A small network was trained on made-up records. Each row is its average activation on records with the value named, seen along a few directions.
Related values have similar rows: they may be neighbours, one step apart, or belong to one group.
In the rows, 128 means zero.

Other fields shift rows strongly along two fixed directions, in all tables alike. That doesn't count.
To show where, the next rows are all for the same value of a field, averaged over different records:
[129 114 119 139 127 126 163 132 121 127 146 114 140 108]
[130 128 122 135 124 115 160 134 121 130 151 114 132 118]
[150 139 122 126 122 108 145 133  89 132 164 121 136 134]
[124  93 109 148 139 124 174 136 139 138 140  99 146  92]
[ 74  81 113 157 124 181 202 117 230 101  98 113  84  65]
[126 177 141 110  99 138 140 121 107 100 159 145  81 154]
[151 170 132 113 112 106 131 130  71 123 178 131 120 155]
[151 102 114 146 138  95 159 147  90 149 161 100 186 108]

Y, 12 values:
y3: [131 115 170 118 159 109 148 110 117 174 105 135 141 102]
y7: [100 135 120 156 121 162  83 154 177  71 111 157  85 146]
y6: [105  85  85 148 143 132  96 145 171 116  51 116 172 110]
y8: [104  68 125 109 127 133 177  95 154 169 111  97 162  91]
y5: [129 157 166  73 122 130  76  93 115 161  95 143 127 162]
y2: [133 205 143  92  92 139 122 109  90  93 171 159  45 178]
y9: [143 159 113 118 171 107  89 129 111  98 137 180 140 151]
y10: [198 131 134 162 124  78  66 183  52 188 160  86 209 169]
y11: [110 105  70 135 125 124 140 129 150  86 101 132 142 108]
y12: [117  95 125 132 142 158  64 133 182 151  93 109 156 136]
y4: [143 131 149 137 177 107 128 134 119 136 151 152 142 122]
y1: [111 170 187 108  73 189  99  94 153 116  77 156  14 152]
Y is arranged as a network in which each value has 3 neighbours.
Question: Name the neighbours of y1, in listed order.
Answer: y3, y5, y10
Question: Name the neighbours of y6, in listed order.
Answer: y7, y11, y12

L, 12 values:
l6: [ 93 113 143 113 133 155 171  94 182 123 114 134  83  94]
l3: [100  90  97 158 132 151 166 143 178 105 130 100 132  92]
l11: [117 171 118 125  99 134 129 129 117  90 159 139  86 151]
l8: [151 182 117  88 141  82  58 126  59 116 128 169 154 190]
l10: [141 116 133 128 155  98 169 136 100 156 163 122 163 106]
l5: [ 93 110 132 145 124 159 180 115 185  97 124 144  73  89]
l4: [202 144 154 115 123  61  78 140   9 199 166 100 210 178]
l9: [124 105 133 108 125 126 153 105 134 160 117 110 145 107]
l7: [122 175 159 106  83 167  79 118 143 117 109 146  57 175]
l12: [115  44 107 184 157 146 126 157 195 150  71  93 186  75]
l2: [156  90  93 168 142  92 169 159  95 145 144  86 205  91]
l1: [122 197 149  98 121 165  59 113 140  77 112 194  43 189]
L is arranged as a line.
Question: Going along L from l8 by way of its neighbour l1, in what order are l6, l11, l4, l2 met?
Answer: l4, l6, l2, l11
Question: Fewest steps between l5 and l12?
Answer: 6
